A small network was shown many inputs. Here are its activations along a few directions, one row for each input.
In each table, some parts of the input vary, and every possible input appears once, in random order.
A made-up example of a description, with smaller parts first: one of 6 places along a line, together with either a single point or one of 11 places around a ring or (one of 3 separate values, together with one of 5 places around a ring).
Shared parts are said once, and a part with two or three values counts as separate values.
(in the rows, 128 means zero)

Other details of the inputs shift rows strongly along two fixed directions, in all tables alike. That doesn't count.

Rows:
row 1: [ 69 117 116 161 166  91 112 154 137 131 156 128]
row 2: [148 140 140 100 124 128 122 123 147 120 138 126]
row 3: [133 131 106 111  94 143 133 136 141 127 152 153]
row 4: [119 133  77 108  85 166 140 137 127 121 163 128]
row 5: [128 124 106 107  98 141 134 136 146 118 160 143]
row 6: [168 131 162 119 124 133 114 108 137 114 103 135]
row 7: [157 129 188 171 183 132 133 104  45 147  23  82]
row 8: [131 136 100 110  91 145 141 129 141 135 148 143]
row 9: [ 68 114 115 155 164  94 132 152 128 141 161 116]
row 10: [158 141 151 112 115 131 119 121 132 128 123 142]
row 11: [ 92 115 154 166 175  89 118 147 109 136 134 113]
row 12: [ 61 122 105 159 156  94 131 158 127 151 163 128]
row 13: [162 134 115 114  99 170 131 107 116 113  99 124]
row 14: [124 129  98 105 102 134 128 126 166 118 157 146]
row 15: [144 147 129 102 113 129 121 127 147 129 141 141]
row 16: [ 92 110 139 167 171 102 137 137 101 143 116 102]
row 17: [162 123 142 122 119 139 126 112 133 113 101 136]
row 18: [189 129 160 116 122 145 132  88 123 119  64 120]
Each input here is: one of 3 separate values, together with either a single point or one of 5 places around a ring.
Question: The inputs of row 6 and row 10 match in every part but the choice among 3 separate values. If row 17 is changed in the same way as row 6 into row 10, which row does it become?
Answer: row 3
Question: Change only the place on the ring of 5 in row 11. List by row number the other rows that result.
Answer: row 2, row 5, row 9, row 16

Rows:
row 19: [147 146  81  56  45 146 122 131 216 109 213 187]
row 20: [131 125 142 127 140 111 129 119 144 132 121 129]
row 21: [179 146 137  80  89 155 125 108 152 114 134 140]
row 22: [123 130 114 129 117 140 137 129 115 136 129 126]
row 23: [130 136 114 113 107 140 131 133 130 132 145 139]
row 24: [ 90 120 111 144 144 118 135 141 122 135 147 114]
row 25: [191 153 172  96 116 143 127 104 118 130  93 123]
row 26: [ 62 106  97 167 159 104 129 150 125 132 152 114]
row 27: [132 136 115 112 107 138 132 134 130 132 145 139]
row 28: [126 143 121 112 112 132 126 138 133 135 156 136]
row 29: [ 92 116 100 156 134 129 132 140 116 133 134 126]
row 30: [130 122 117 126 110 133 121 132 145 114 141 146]
row 31: [ 92 130 113 142 142 117 138 146 111 147 145 113]
row 32: [179 135 118  84  87 161 134  99 153 107 118 130]
row 33: [177 142 121  77  84 163 139 105 148 116 129 130]
row 34: [126 125 120 120 128 127 125 125 144 118 136 128]
row 35: [190 142 173  99 122 141 124 100 127 121  92 122]
row 36: [140 112 150 153 152 129 130 110 106 122  76 110]
row 37: [125 130 115 129 117 138 138 131 114 137 129 125]
row 38: [127 125 121 120 128 125 126 127 143 119 136 128]
row 39: [124 136 147 132 151 117 130 131 108 143 118 113]
row 40: [129 127 117 128 118 139 127 129 130 124 128 138]
row 41: [ 95 115 131 168 162 108 125 143 105 137 117 121]
row 42: [ 87 107 132 176 164 101 117 145 116 128 127 127]
row 43: [200 135 220 121 170 108 121  83 120 129  39 111]
row 44: [130 134  92 108  80 152 123 136 155 116 166 161]
row 45: [ 83 120 135 171 162 101 122 153  99 147 135 124]
row 46: [ 95 108 131 166 163 107 123 138 116 127 117 121]
row 47: [141 123 165 144 160 111 117 117 117 123  92 113]
row 48: [125 126  98 126 104 147 135 129 131 125 136 136]
row 49: [ 79 108 108 161 149 107 125 151 128 127 148 131]
row 50: [ 95 108 104 155 136 122 132 139 125 124 134 125]
row 51: [130 144 118 104 112 134 134 136 134 135 152 131]
row 52: [132 136 129 125 115 131 126 136 123 134 138 139]
row 53: [ 72 115 109 172 148 105 120 161 118 136 154 137]
row 54: [197 136 209 121 165 129 127  85  96 128  39  95]
row 55: [120 137 117 122 124 134 138 131 118 139 136 118]
row 56: [129 135 117 105 114 133 132 133 144 125 155 132]
row 57: [140 122 164 145 159 113 116 115 117 122  92 114]
Question: The inputs of row 30 and row 50 match in every part but one. If row 19 is changed in the same way as row 30 into row 50, which row does it become?
Answer: row 20
Question: What do these inputs look like to the network?
Answer: one of 3 separate values, together with either a single point or (one of 2 separate values, together with one of 6 places around a ring)
Question: Change only the choice among 3 separate values in row 57. List by row number the other rows that result.
Answer: row 26, row 34
Question: A walk changes only the place on the ring of 6. It starts at row 57 and steps to row 42. List the rest of the walk in order.
Answer: row 44, row 45, row 28, row 21
Question: Which other rows agree with row 34 in the choice among 3 separate values? List them by row number.
Answer: row 23, row 27, row 38, row 39, row 40, row 41, row 43, row 46, row 49, row 51, row 54, row 56

Rows:
row 58: [150 139 113 102  90 154 124 125 142 116 145 144]
row 59: [ 95 111 121 157 154 110 122 138 127 124 130 124]
row 60: [ 94 114 114 159 149 120 126 139 113 126 129 115]
row 61: [ 97 125 126 153 146 114 132 147 106 145 136 124]
row 62: [199 134 206 128 156 128 116  90 105 121  41 113]
row 63: [147 124 109 107  97 146 130 118 155 110 134 145]
row 64: [103 117 132 156 150 106 121 141 125 132 128 134]
row 65: [ 97 127 130 151 148 114 127 148 106 143 141 121]
row 66: [149 136 109 103  87 154 128 124 142 119 142 147]
row 67: [101 119 131 151 151 104 126 136 129 137 131 127]
row 68: [ 94 121 117 157 144 119 135 143 105 144 130 121]
row 69: [148 135 110 101  92 155 126 123 143 112 144 138]
row 70: [147 128 108 109  93 148 128 119 154 115 135 151]
row 71: [ 99 112 115 158 146 122 131 136 113 128 122 117]
row 72: [101 129 131 141 153 110 128 141 116 140 138 114]
row 73: [142 135 104 100  93 155 136 124 138 121 145 133]
row 74: [101 115 131 148 154 103 128 135 132 132 132 121]
row 75: [207 149 211 113 154 133 125  86  94 134  40 101]
row 76: [145 146 113  93  93 143 133 127 146 132 151 144]
row 77: [ 96 123 126 149 150 115 130 146 107 138 140 115]
row 78: [ 99 125 141 146 157  96 118 144 130 137 145 127]
row 79: [ 99 126 122 148 148 114 133 138 113 146 128 120]
row 80: [143 130 114 103 100 142 122 125 156 111 148 146]
row 81: [147 132 100 108  85 160 132 119 141 117 135 144]
row 82: [143 132 116  97 103 137 127 120 162 114 150 139]
row 83: [202 138 196 118 152 138 135  81  95 131  32  96]
row 84: [142 140 107  94  98 148 134 122 147 123 147 132]
row 85: [104 123 141 147 153  98 123 141 130 138 138 130]
row 86: [142 133 102 102  91 155 141 124 138 124 143 135]
row 87: [103 122 140 143 157  99 121 139 131 132 141 121]
Question: The inputs of row 85 and row 78 match in every part but one. If row 64 is changed in the same way as row 85 into row 78, which row does it become?
Answer: row 62
Question: What do these inputs look like to the network?
Answer: one of 5 places around a ring, together with one of 6 places around a ring
Question: Change only the place on the ring of 5 in row 60. List by row number the other rows that result.
Answer: row 59, row 73, row 82, row 84
Question: Change only the place on the ring of 6 in row 69. List by row number the other rows that result.
Answer: row 58, row 60, row 66, row 71, row 81
Question: A walk changes only the place on the ring of 5. It starts at row 87 and steps to row 72. List the rest of the walk in order.
Answer: row 77, row 69, row 80
